These are the activations of a small neural network, seen along a few directions. Each row is one input.
In each table, some parts of the input vary, and every possible input appears once, in random order.
Descriptions start from the smaller parts, as in this example, which fits no table here: one of 5 places around a ring, together with either a single point or one of 11 places around a ring or (one of 3 separate values, together with one of 6 places along a line).
Shared parts are said once, and a part with two or three values counts as separate values.
In the rows, zero is written as 128.

Table:
x1: [176  96  93 135 148  55  32 125 179  86 114  84 158 110]
x2: [111 178 136 151 119 175 128 222  53 166 166 103 137 122]
x3: [ 86 101 118  87 115 184 159 126 148  75 174 143  59  95]
x4: [193 152 119 178 124 159 203 135  75 162 136 135 154 161]
x5: [ 82 182 159 122 125 118 104 153  71 127  79 173 161 203]
x6: [ 69 122 120 107  88 131  71  87 175  84 106 181 102  84]
x7: [163  77  60 117 147 125 212  94 192 131 151  85 144 120]
x8: [163 123 189 150 118  75 145  94  67 145  79 164 180 188]
x9: [121  99 101 102 125 190 202  77 164  94 123 112  93 116]
x10: [176  65 125 108 169  95 123  46 197  90  81 136 155 166]
x11: [164 168 137 137  68 147 213 153  68 151 109 122 149 139]
x12: [173  82  78 144 171 113 122 168 179 120 196  58 117  97]
x13: [100  69  86 133 127 136  88 168 126 130 207  75  64  61]
x14: [109 168 205 132 113 115  46 167  68 186 106 137 131 133]
x15: [123 187 125 144 130 176 174 197  73 160 123 161  93 155]
x16: [ 68 117 124 148 159  97  13 135 178 120 164 111 101  91]
x17: [142 187 188 111 129  84 137 113  77 152  67 162 159 154]
x18: [ 85 132 140  96 127 126 131  46 214 125 121 163 147 110]
- What is each input in this table made of? => one of 2 separate values, together with either one of 4 places along a line or one of 5 places around a ring
- Changing only the choice among 2 separate values turns x12 into x1. The same change can be made to x2. Which row results? => x14
- Change only the place on the ring of 5 in x18. List by row number the other rows that result. => x1, x6, x10, x16
- Change only the choice among 2 separate values in x7. List by row number the other rows that result. => x10

Table:
x19: [149  94  81 113 132 110 162  96 200 153 113 122 145  74]
x20: [121  81 115  99 145 188 173 171 106  62 195  83  59  90]
x21: [181 115  89 135 130 145 189 110 178 127 157  93 105 102]
x22: [179 148 155 148 159 104 143 154  77 174 125 123 174 156]
x23: [108 181 147 111  88 128 201 101  81 120  49 164 160 170]
x24: [ 92 116 128 115 135 127  55  83 199 139 162 160 120  98]
x25: [127  74 156 127 148  51  65  91 196  65 106 133 140 175]
x26: [145  87 112 135 139 104  84  54 204 128 125 131 153 137]
x27: [ 64  73 168  95 140  83  29 123 185  94 131 145  98 148]
x28: [146 181 121 143 101 137  72 195  87 137 158 135 168 156]
x29: [185 143 128 148 137 144 119 174  99 150 107 123 206 173]
x30: [128 147 167 172 113 103 180 122  80 182  96 136 153 170]
x31: [129 181 157 151 132 134  93 176  71 170 141 117 137 126]
x32: [ 82 197 167  92  99 160 146 110  43 108  85 189 121 140]
x33: [107 125  70 105 120 119 105 112 163 139 127 126  95  51]
x34: [136 133  70 134 128 165 137 134 142 103 160 120  59  73]
x35: [146  59 113 107 138 170 222 157 145  79 159  52  99 136]
x36: [ 81 169 162 174 120 133 130 142  47 174 110 151 112 131]
- Changing only one part turns x31 into x22. The same change can be made to x20. Which row results? => x35
- What is each input in this table made of? => one of 2 separate values, together with either one of 4 places along a line or one of 5 places along a line

Table:
x37: [ 98 151 139 135 117 107  31 135 138 168 115 147 173 129]
x38: [188 111 127 153 136 113 169 120 124 162 135 126 146 132]
x39: [155 172 114 105  83 169 166 139 110 127 110 142 136 144]
x40: [111  95  86  75 119 139 139  93 204  78 129 104 125  81]
x41: [182 149 129 153 119 114 179 117  87 168 105 115 139 153]
x42: [109 124 180 107 134  90  69 132 137 119 106 139 167 194]
x43: [154 151 158 115 126 130 140 169  84 119 135 104 119 192]
x44: [ 88  88 143 124 136 131 119  86 178  97 135 111  63  73]
x45: [104 178 114  92 112 149 182 119  81 106 103 149 159 117]
x46: [168  95  89 165 157 119 156  93 158 138 149 115 136 131]
x47: [130 158 164 154  99 142 152 138 101 143 121 149  71 135]
x48: [144 125 165 151 126 140 137 141 126 134 148 169  79 114]
x49: [137 100 121 123 155 112 120 146 144  82 179 110 115 162]
x50: [107  78 125 102 166 112 114 138 175  60 132  65 106 127]
x51: [105  99  86 114 142 120  76 128 163 122 149  80 108  62]
x52: [ 98 138 189 143 120 100  71  88 143 136  99 193 122 137]
x53: [140 116  69 142 143 128  77 151 135 139 171 125 109 101]
x54: [133 122  77 108 118 157 151 119 187  99 153 142 131 121]
x55: [158 143 115 142 130 134  95 181 108 155 165 135 130 100]
x56: [117 113 128 160 137 139 128 115 162 110 152 151  64 112]
x57: [140 176 118 145 100 149 105 174  82 165 137 109 124 120]
x58: [140 114 147 151 136  84 100  81 144 170  76 150 188 162]
x59: [162 107 153 122 150 140 127 180 115 110 147 122 123 171]
x60: [ 64 138 162 146 108 142 166 124  75 136 110 146  97 109]
x61: [130  81  96 135 163  87 156  84 191 119 116  67 127  93]
x62: [ 92 158 112 115 125 143 113 151  45 167 126 117 144 102]
x63: [ 91 133 152 118 139 143 150 157  60 102 112 103 140 167]
x64: [164 139 116  98 118 175 161 144 153 125 132 159 143 126]
x65: [108 151 139  99  97 121  97  97 172 123  93 180 188 147]
x66: [122 137 128 147 129 111 196 101  58 158 100 115 167 126]
- What is each input in this table made of? => one of 5 separate values, together with either a single point or one of 5 places along a line
- Changing only the choice among 5 separate values turns x49 into x46. The same change can be made to x43. Which row results? => x41
- Start at x40 and move only the place on the line of 5, one step at a time. The first step leads to x54. Which rows follow, in order? => x64, x39, x45
- Change only the choice among 5 separate values in x44. List by row number the other rows that result. => x40, x50, x51, x61
- List by row number the other rows that have the choice among 5 separate values in common with x44. => x47, x48, x52, x56, x60
